Look-ups in named tables: a row name and a column name give one cell, copied from the table.

Kis =
|  | Lafize | Dal | Seke | Fules |
|---|---|---|---|---|
| Momibuf | 54 | 140 | 115 | 119 |
| Gonu | 111 | 135 | 124 | 132 |
| Kelivu | 123 | 131 | 118 | 138 |
| Pige | 136 | 106 | 114 | 140 |
| Paz | 139 | 131 | 127 | 151 |
| Nas | 142 | 118 | 140 | 126 |
| Papu | 160 | 108 | 129 | 130 |
| Von | 179 | 83 | 143 | 133 |
| Gope | 171 | 64 | 123 | 142 |
| Sofamu | 168 | 71 | 117 | 142 |
| Dinemo | 202 | 121 | 137 | 150 |
| Dube | 200 | 109 | 132 | 119 |

What is the Fules of Dube in Kis? 119
What is the Lafize of Dinemo in Kis? 202
What is the Seke of Nas in Kis? 140
What is the Fules of Von in Kis? 133
What is the Fules of Kelivu in Kis? 138
What is the Seke of Kelivu in Kis? 118
What is the Seke of Gonu in Kis? 124
What is the Fules of Paz in Kis? 151
What is the Fules of Sofamu in Kis? 142
What is the Lafize of Paz in Kis? 139
What is the Dal of Dinemo in Kis? 121
What is the Dal of Nas in Kis? 118

Table Keza
fields: Vako, Robad, Kefegam
Fulob: [3735, 3258, 5412]
Dak: [5697, 5860, 4293]
Ginel: [5273, 5682, 4609]
Padol: [5495, 5368, 4415]
Kala: [5750, 5846, 4341]
Volusul: [6385, 6931, 3707]
Batudi: [4621, 4395, 5466]
Dur: [6614, 7086, 3480]
Lofo: [6574, 7157, 3885]
Kopeg: [2167, 739, 7663]

Fulob, Robad -> 3258
Dak, Kefegam -> 4293
Volusul, Robad -> 6931
Volusul, Kefegam -> 3707
Dur, Vako -> 6614
Dak, Vako -> 5697
Dur, Robad -> 7086
Which row has the largest Vako? Dur

Berud:
,Tus,Laso,Lef,Bog,Zezokan
Vatavi,53387,53387,65389,27427,25826
Dat,36392,74254,53387,63293,45033
Pela,62879,53387,26079,29984,71900
Nov,81091,73199,60206,11638,49452
Vapare,57487,65012,54640,29436,61554
Muduv,21536,33153,86631,36775,30294
Tef,62014,78769,71665,21965,59550
Bodu,81091,66696,52650,63293,25826
Daboseg,53387,45939,45089,38872,50297
Gupe,21536,33153,26079,23978,60363
Fus,61775,78769,86631,11638,71900
Lave,74446,59990,73576,15637,34275

Vapare, Lef: 54640
Daboseg, Tus: 53387
Fus, Tus: 61775
Vatavi, Zezokan: 25826
Daboseg, Bog: 38872
Nov, Laso: 73199
Muduv, Lef: 86631
Gupe, Zezokan: 60363
Dat, Bog: 63293
Fus, Lef: 86631
Dat, Laso: 74254
Nov, Lef: 60206
Vatavi, Bog: 27427
Pela, Bog: 29984
Gupe, Bog: 23978
Pela, Lef: 26079
Pela, Laso: 53387
Muduv, Bog: 36775
Muduv, Tus: 21536
Fus, Laso: 78769

Tovo:
	Fetisul	Neseti	Sisi	Fer	Vup	Vezomod	Fifub
Mefuni	167	172	165	235	172	174	168
Lazore	163	137	207	146	181	179	173
Fov	158	243	185	186	193	180	215
Kurab	155	154	191	175	125	145	198
Parafo	164	58	179	174	172	148	184
Tozupun	177	79	167	190	176	222	195

Kurab, Fetisul => 155
Lazore, Vezomod => 179
Parafo, Fer => 174
Parafo, Fifub => 184
Kurab, Fifub => 198
Parafo, Fetisul => 164
Parafo, Vup => 172
Lazore, Fer => 146
Mefuni, Vup => 172

Nodafo =
         Fatir    Lef
Gelezol  -6930  -6421
Mil      -5708   7122
Midud    -3757  -2262

Lef of Midud is -2262
Lef of Gelezol is -6421
Fatir of Gelezol is -6930
Lef of Mil is 7122
Fatir of Mil is -5708
Fatir of Midud is -3757

Mosumon =
	Makufe	Luga	Lim	Sekebu	Livok	Vifa	Kefav	Nugo	Lar	Refave
Reredab	5518	-4624	2592	969	2729	483	992	1035	-6517	-1242
Goliko	2067	3908	-6596	4	4187	3409	-2071	63	-1478	-1618
Susez	983	6174	-4532	-903	-2967	-4626	3261	3474	488	-1093
Sufup	6056	-2386	-1952	-967	1589	1020	5868	2181	2983	3270
Rufulag	7316	-369	1918	5005	-4000	-4496	-3767	-2685	3036	921
Lanum	5271	-146	-3257	-6984	7252	-3495	-3585	-868	3346	6393
Sal	5098	-1540	-3797	7845	-4270	2089	-4024	8617	1094	3031
Vof	-3636	2937	3468	4525	2835	-2718	4034	-399	-1918	8137
Kad	2188	5868	2857	754	-4053	1390	-4696	-2507	-5957	5317
Dafos	3429	965	1379	377	-2147	5356	-604	-4857	550	-267
Risugel	-1488	-1304	-2919	3319	2005	4387	6468	1552	2381	6485

Dafos, Nugo -> -4857
Lanum, Vifa -> -3495
Rufulag, Vifa -> -4496
Kad, Luga -> 5868
Sufup, Nugo -> 2181
Risugel, Lar -> 2381
Rufulag, Luga -> -369
Dafos, Livok -> -2147
Lanum, Livok -> 7252
Vof, Vifa -> -2718
Sal, Refave -> 3031
Goliko, Refave -> -1618
Sal, Lar -> 1094
Lanum, Kefav -> -3585
Lanum, Nugo -> -868

Rol =
,Sepi,Lizuneb,Soduti,Varez,Sipuza,Gev,Dimubu,Manuze
Zep,505,388,393,473,336,457,432,533
Vizu,529,572,507,515,416,568,445,391
Vizuv,662,563,256,221,345,319,661,758
Duv,486,506,527,389,513,500,588,419
Zufanu,568,404,366,500,400,444,528,441
Nekogir,770,484,356,354,411,452,399,558
Lel,533,335,449,575,388,507,365,418
Kugag,530,410,185,216,561,399,532,526
Guzu,461,312,374,422,624,365,436,540
Nat,374,283,410,526,535,392,328,550
Tuk,506,485,439,416,423,533,577,447
Nipuv,333,362,363,495,619,394,387,451

Varez of Zufanu is 500
Gev of Guzu is 365
Manuze of Zep is 533
Dimubu of Zufanu is 528
Soduti of Lel is 449
Manuze of Nipuv is 451
Sepi of Vizu is 529
Lizuneb of Zufanu is 404
Varez of Vizu is 515
Soduti of Vizu is 507
Soduti of Vizuv is 256
Sipuza of Nat is 535
Which row has the largest Lizuneb? Vizu

Lamop.csv
,Garoma,Tavovu,Gobura,Tikivev,Diladem,Zol,Guk,Lor,Binuv
Fif,3.9,5.0,4.3,5.8,4.6,4.4,5.0,5.2,4.7
Tamu,5.7,4.2,4.8,4.2,4.5,5.0,5.3,3.5,5.5
Seze,3.9,5.2,4.4,5.5,4.5,4.3,4.9,5.0,4.6
Sim,5.9,4.0,5.0,4.2,4.7,5.2,5.4,3.9,5.6
Dil,6.0,3.9,4.8,4.2,4.7,5.3,5.2,4.0,5.6
Fir,4.3,5.2,4.1,5.3,4.6,4.4,5.0,5.0,4.6
Sis,6.0,3.9,4.9,4.4,4.8,5.0,5.2,3.6,5.7
Detipe,4.3,4.9,4.3,5.3,4.5,4.2,5.3,5.2,4.6
Zipe,1.3,6.5,2.0,8.2,3.9,2.9,5.8,6.5,4.1
Gop,4.2,5.1,4.2,5.3,4.5,4.3,5.0,5.0,4.7
Lakuru,4.1,5.2,4.0,5.4,4.6,4.1,5.1,5.0,4.9
Deludof,5.9,3.8,5.1,4.1,5.1,5.0,5.4,4.0,5.4

Deludof, Garoma: 5.9
Seze, Zol: 4.3
Lakuru, Guk: 5.1
Zipe, Gobura: 2.0
Fif, Lor: 5.2
Zipe, Binuv: 4.1
Lakuru, Lor: 5.0
Gop, Tavovu: 5.1
Tamu, Binuv: 5.5
Dil, Binuv: 5.6
Sim, Garoma: 5.9
Dil, Guk: 5.2
Gop, Guk: 5.0
Sim, Binuv: 5.6
Fif, Tikivev: 5.8
Sis, Guk: 5.2
Row with the largest Zol: Dil

Vozap =
         Vukonik    Rop  Bunibap    Suz  Rasasi    Vas    Raf  Finofi    Vam    Tuv
Popoziv    73614  98383    96992  92724   90980  77680  94963   88535  96944  82696
Rud        32122  28652    25902  71574   73619  25752  68060   75759  64563  20633
Rov        47920  46605    45058  53392   53891  46545  52648   54477  51733  45656
Gil        73576  94673    93572  89580   88075  77092  91515   85971  93241  81389
Veliso     40946  41142    39190  49106   49588  39561  48359   50123  47390  38830
Sibila     53737  51677    50359  55945   56382  52609  55339   56927  54569  51852
Dob        45802  45480    43652  52095   52552  44532  51412   53076  50512  43850
Fidakem    44265  43876    42083  52105   52619  42796  51311   53196  50322  41926
Sef        51099  49774    48307  55424   55876  49879  54766   56415  53937  49108
Seg        52137  49595    48452  55840   56360  50737  55080   56990  54204  49672

Veliso, Rasasi: 49588
Fidakem, Rop: 43876
Rov, Tuv: 45656
Sef, Vukonik: 51099
Sef, Vas: 49879
Rud, Tuv: 20633
Sibila, Suz: 55945
Which row has the largest Tuv? Popoziv

Dol.csv
,Vusesif,Sinira,Nuv
Lasodur,-8675,-5661,-1802
Todamu,999,-2607,-2434
Busoto,4527,-721,-2704
Sav,550,-2371,-1690
Vir,-2753,-3779,-1767
Topofa,6985,-1803,-3884
Puve,9504,1463,-2982
Raronam,1424,-1026,-1363
Midukuz,-1428,-2622,-1460
Kuruza,-555,-1949,-2022
Gos,36,-2827,-2248
Rimepop,4485,-2206,-2036
Kanamin,7859,-634,-2400
Rabagug,-5347,-4989,-2576

Vusesif of Raronam is 1424
Sinira of Kanamin is -634
Vusesif of Topofa is 6985
Sinira of Lasodur is -5661
Nuv of Midukuz is -1460
Sinira of Puve is 1463
Vusesif of Busoto is 4527
Sinira of Raronam is -1026
Nuv of Sav is -1690
Sinira of Topofa is -1803
Sinira of Gos is -2827
Sinira of Rabagug is -4989
Sinira of Sav is -2371
Sinira of Busoto is -721
Row with the largest Sinira: Puve

Ginafod:
         Fir  Botob  Kopi  Sepiluk
Fug      155    153   169      147
Gobolu   129    131   156      203
Rulin    142    151   166      121
Dek      154    151   167      160
Posamur  149    145   172      219
Tumuvo   103    157   176      143
Lel      175    156    62      136

What is the Sepiluk of Fug in Ginafod?
147
What is the Fir of Lel in Ginafod?
175
What is the Fir of Rulin in Ginafod?
142
What is the Kopi of Rulin in Ginafod?
166
What is the Kopi of Fug in Ginafod?
169
What is the Botob of Tumuvo in Ginafod?
157
What is the Kopi of Lel in Ginafod?
62
What is the Botob of Fug in Ginafod?
153
What is the Kopi of Dek in Ginafod?
167

Rafoniz =
cols = Ras, Kugopab, Noga, Kago, Duvipig, Tisek, Zok, Pup
Das: [129, 162, 134, 182, 153, 131, 160, 154]
Bol: [99, 89, 134, 182, 140, 93, 92, 121]
Vaf: [159, 180, 225, 106, 114, 144, 120, 178]
Vilo: [169, 135, 116, 221, 192, 157, 147, 154]
Lor: [149, 125, 116, 144, 127, 182, 65, 178]
Gebop: [169, 80, 152, 195, 140, 157, 174, 178]
Mef: [159, 135, 62, 119, 76, 93, 174, 154]
Diz: [149, 135, 207, 132, 114, 144, 187, 178]
Bidi: [129, 144, 225, 119, 140, 131, 120, 178]
Pir: [79, 125, 98, 119, 179, 220, 174, 121]
Lavanil: [149, 144, 98, 182, 76, 169, 106, 170]
Kipi: [89, 107, 134, 157, 153, 106, 92, 121]

Das, Noga -> 134
Pir, Noga -> 98
Das, Pup -> 154
Vaf, Ras -> 159
Vaf, Duvipig -> 114
Bidi, Zok -> 120
Diz, Zok -> 187
Bol, Zok -> 92
Gebop, Duvipig -> 140
Bol, Duvipig -> 140
Lavanil, Noga -> 98
Vaf, Tisek -> 144
Vaf, Zok -> 120
Which row has the largest Duvipig? Vilo

